Each row below holds a small network's activations on one input, seen along a few directions.
In each table, some parts of the input vary, and every possible input appears once, in random order.
Descriptions start from the smaller parts, as in this example, which fits no table here: one of 6 places along a line, together with either a single point or one of 11 places around a ring or (one of 3 separate values, together with one of 5 places around a ring).
Shared parts are said once, and a part with two or three values counts as separate values.
(in the rows, 128 means zero)

Other details of the inputs shift rows strongly along two fixed directions, in all tables alike. That doesn't count.

A family of inputs:
x1: [132 119 125 127 121 134 127 129 129 129 127 130 130]
x2: [128 111 121 127 116 125 126 131 128 131 130 121 126]
x3: [133 125 126 121 116 135 131 134 124 139 146 130 136]
x4: [141 126 129 117 128 136 130 134 128 134 130 130 130]
x5: [150 140 125 128 117 127 132 138 126 117 132 137 135]
x6: [134 128 131 123 123 134 129 129 125 131 144 129 135]
x7: [138 126 124 117 126 135 131 135 128 139 131 131 129]
x8: [ 20 159 128 144 135  96 102 161 146 123  65 117 102]
x9: [130 111 123 127 115 123 124 129 127 133 127 120 130]
x10: [147 155 142 155 217 116 150  66 118  87 134 134 105]
x11: [130 130 131 125 119 135 129 132 130 134 142 127 135]
x12: [144 126 130 117 126 135 127 131 125 136 130 129 132]
x13: [132 125 127 119 108 134 127 135 122 145 142 128 139]
x14: [129 130 133 122 117 132 125 132 124 136 139 128 136]
x15: [142 124 126 115 120 135 128 136 125 144 130 130 133]
x16: [137 118 125 128 122 131 130 122 125 133 129 132 131]
x17: [136 127 134 124 115 134 127 130 127 137 142 126 138]
x18: [132 114 126 130 122 125 127 124 134 124 129 119 128]
x19: [136 117 128 126 117 133 125 127 127 133 126 129 134]
x20: [139 126 129 117 119 139 130 140 133 138 128 127 133]
x21: [136 110 127 128 120 125 123 124 128 127 129 120 133]
x22: [129 113 124 127 119 125 124 129 130 126 128 121 128]
x23: [137 150 138 168 221 113 153  55 121  74 134 136 100]
x24: [151 138 120 125 112 132 131 143 129 119 136 137 135]
x25: [138 120 130 132 123 133 128 122 130 130 127 129 132]
x26: [ 28 161 124 141 136 106 111 162 139 128  72 131 100]
Description of these inputs: one of 2 separate values, together with either a single point or (one of 3 separate values, together with one of 4 places along a line).
- Changing only the choice among 2 separate values turns x23 into x25. The same change can be made to x7. Which row results? => x15
- Change only the choice among 2 separate values in x13. List by row number the other rows that result. => x3
- Change only the choice among 2 separate values in x8. List by row number the other rows that result. => x18
- Start at x14 and move only the place on the line of 4, one step at a time. The first step leads to x12. Which rows follow, in order? => x19, x21

A family of inputs:
x27: [128  90 121 130 112 133 132 127 130 136 124 122 127]
x28: [153 112 125 126 121 127 121 128 136 126 109 128 129]
x29: [ 51 159 122 140 168  89 108 147 142 108  67 121  91]
x30: [129 109 132 132  98 134 118 122 135 137 138 116 148]
x31: [122 112 127 127 114 123 121 124 129 132 145 106 138]
x32: [163 165 153 185 245 102 168  18 104  55 170 146 107]
x33: [167 123 141 106 147 154 146 109 122 169 153 129 132]
x34: [160 137 129 124 129 140 137 135 133 113 122 132 130]
x35: [135 116 142  90 129 160 123 133 116 177 141 130 144]
x36: [134 132 131 123 115 120 127 129 115 130 159 124 137]
x37: [119  92 113 124 110 123 127 130 123 143 124 120 126]
x38: [148 138 126 127 113 136 126 146 131 128 108 138 137]
x39: [148 139 115 123 132 128 144 127 120 119 153 141 132]
x40: [ 51 132 120 148 132 110 113 131 129 128  78 127 101]
x41: [151 132 118 123 100 142 133 141 125 134 144 149 143]
x42: [150 107 127 113 109 134 121 141 142 128 114 121 126]
x43: [ 36 186 124 142 141 113 116 170 139 115  89 142 101]
x44: [152 138 120 121 133 128 131 139 125 119 123 130 129]
x45: [144 130 140 129 114 132 131 125 121 124 161 128 139]
x46: [116 110 134 126  97 133 118 138 142 137 137 109 142]
- Describe the family of inputs behind these rows. => either one of 2 separate values or (one of 3 separate values, together with one of 6 places around a ring)
- Which of the alternatives is x42? => one of 3 separate values, together with one of 6 places around a ring

A family of inputs:
x47: [167 103 112 151 147 115 146  91 109 102 127 139 120]
x48: [ 37 160 131 121 107 118 112 164 124 176 108 130 124]
x49: [154 101 122 113  52 122 105 168 144 133 108 112 144]
x50: [157 135 136  98  68 142 113 171 125 142 154 122 163]
x51: [153 130 131 128 149 130 151 100 115 133 188 120 137]
x52: [ 61 131 116 153 165  91 119 112 138  95 102 110  95]
x53: [ 50 140 143 159 171 118 125  99 123 125 106 138 106]
x54: [178 146 117 146 153 136 162 105 129  86 151 154 125]
x55: [190 118 128 118 203 150 156  71 103 137 127 142 110]
x56: [183 158 137 151 148 138 143 109 138  86 134 145 135]
x57: [ 66 165 112 136  95 130 117 186 139 138  75 158 120]
x58: [ 50 136 152 132 100 130  94 160 152 149  96 110 130]
x59: [170  95 117  81 116 155 131 160 136 169 126 124 132]
x60: [169 102 109 144 134 109 143 110 124  93 141 124 117]
x61: [184 106 143  80 114 157 118 154 144 161 110 117 145]
x62: [ 71 187 157 153 185 105 121 110 134 114 122 116 115]
x63: [139  85 126 114  65 132  98 146 146 145 121  97 153]
x64: [150  87 119 142 135 122 136  84 115 126 136 125 129]
x65: [141 124 115  96  72 141 119 162 108 163 155 147 152]
x66: [166 136 121 117 137 129 147 121 108 108 182 136 137]
x67: [ 53 142 142 156 174 117 131 106 135 106 122 122  99]
- Changing only one part turns x61 into x55. The same change can be made to x49. Which row results? => x47
- Describe the family of inputs behind these rows. => one of 3 separate values, together with either a single point or one of 6 places around a ring
- Which other rows agree with x67 in the choice among 3 separate values? List them by row number. => x51, x52, x54, x59, x60, x66
- Change only the choice among 3 separate values in x53. List by row number the other rows that result. => x58, x67

A family of inputs:
x68: [237 127 126 134 115 157 155  96 114 108 180 153 160]
x69: [ 87 104 141  90  24 141  82 204 150 193  98 103 158]
x70: [ 82 117 134 155 164 124 120  99 147 112  85 115 107]
x71: [ 80  98 119 142 174 105 118  95 125 125  90 113  96]
x72: [106 198 130 144 163 133 143 136 132  99 129 158 117]
x73: [237  60 103 161 107 100 149  70 128  49 185 107 137]
x74: [113 196 146 141 163 112 127 132 123  94 121 141 124]
x75: [ 96 168 116 142 158 102 129 128 108 107 108 149 114]
x76: [ 84 104 127 152 170 117 128  99 135 117  86 121  93]
x77: [ 75 107 127  88  26 144  98 205 135 207 126 105 158]
x78: [241  85 119 121 113 161 144 104 135 111 150 131 150]
x79: [232 136 127  96 137 161 162 119 113 141 210 140 156]
x80: [ 85  91 127  85  26 139  92 203 143 214 107  97 153]
x81: [ 74 164 141 129 179 120 136 118 124 136 149 123 110]
x82: [ 75  79 110  95  29 124  87 194 132 203  89 112 145]
x83: [112 134 118 145 175 119 137 124 136  93  82 139  92]
x84: [234  69 108 107 119 144 141 108 114 127 153 130 143]
x85: [246  93 136 100 115 157 135 117 133 117 159 119 155]
x86: [ 77 109 118  91  31 157 113 210 137 198 127 135 147]
x87: [ 88  93 124 107  15 145  91 193 154 191  91 114 157]
x88: [ 90 128 151 140 177 116 113 102 142 109  96 103 107]
x89: [ 97 177 123 154 160 115 141 128 119  97 105 156 106]
x90: [ 94 183 115 127 173 111 136 137 114 111 125 154 108]
x91: [ 81  82 118 106  27 141 100 195 141 195  87 119 141]
x92: [ 82 164 141 149 166 130 137 110 132 116 136 140 118]
x93: [112 149 117 142 166  97 127 118 118 108  98 140 105]
x94: [102 152 125 128 186 110 129 133 140 109  95 118 101]
x95: [112 170 133 134 176 106 133 127 130 116 108 126 108]
x96: [238 118 127 103 112 155 154 114 108 139 197 132 164]
x97: [111 172 132 155 152 114 129 123 141  96  89 141 112]
x98: [ 69  81 111 188 128  72 110  91 142  63 127  82 105]
x99: [248 123 146 117 131 142 145  96 121 110 173 130 155]
x100: [ 88 116 134 133 186 113 127  97 136 125 106 100  98]
x101: [ 76 117 127 119  35 146  99 186 143 174 109 124 157]
x102: [247 142 142  98 123 164 153 119 112 123 210 146 162]
x103: [ 73 148 126 140 179 109 129 103 113 122 135 134 102]
x104: [ 83 138 133 157 160 114 138 100 117 116 118 137 111]
x105: [ 77 162 160 148 164 114 116 111 126 114 121 122 125]
x106: [237 123 118 107 123 169 171 115 109 125 198 162 145]
x107: [246  92 118 120 110 153 158 103 116 127 164 148 143]
x108: [ 77 131 125 151 164 102 123  95 109 121 119 129 112]
x109: [ 76 176 157 135 174 121 121 121 130 119 136 129 117]
- Describe the family of inputs behind these rows. => one of 2 separate values, together with either a single point or (one of 4 places along a line, together with one of 5 places around a ring)
- Changing only the choice among 2 separate values turns x93 into x82. The same change can be made to x89. Which row results? => x104
- Changing only the choice among 2 separate values turns x78 into x70. The same change can be made to x75. Which row results? => x108
- Change only the choice among 2 separate values in x80. List by row number the other rows that result. => x95
- Start at x79 and move only the place on the ring of 5, one step at a time. The first step leads to x90. Which rows follow, in order? => x106, x72, x102
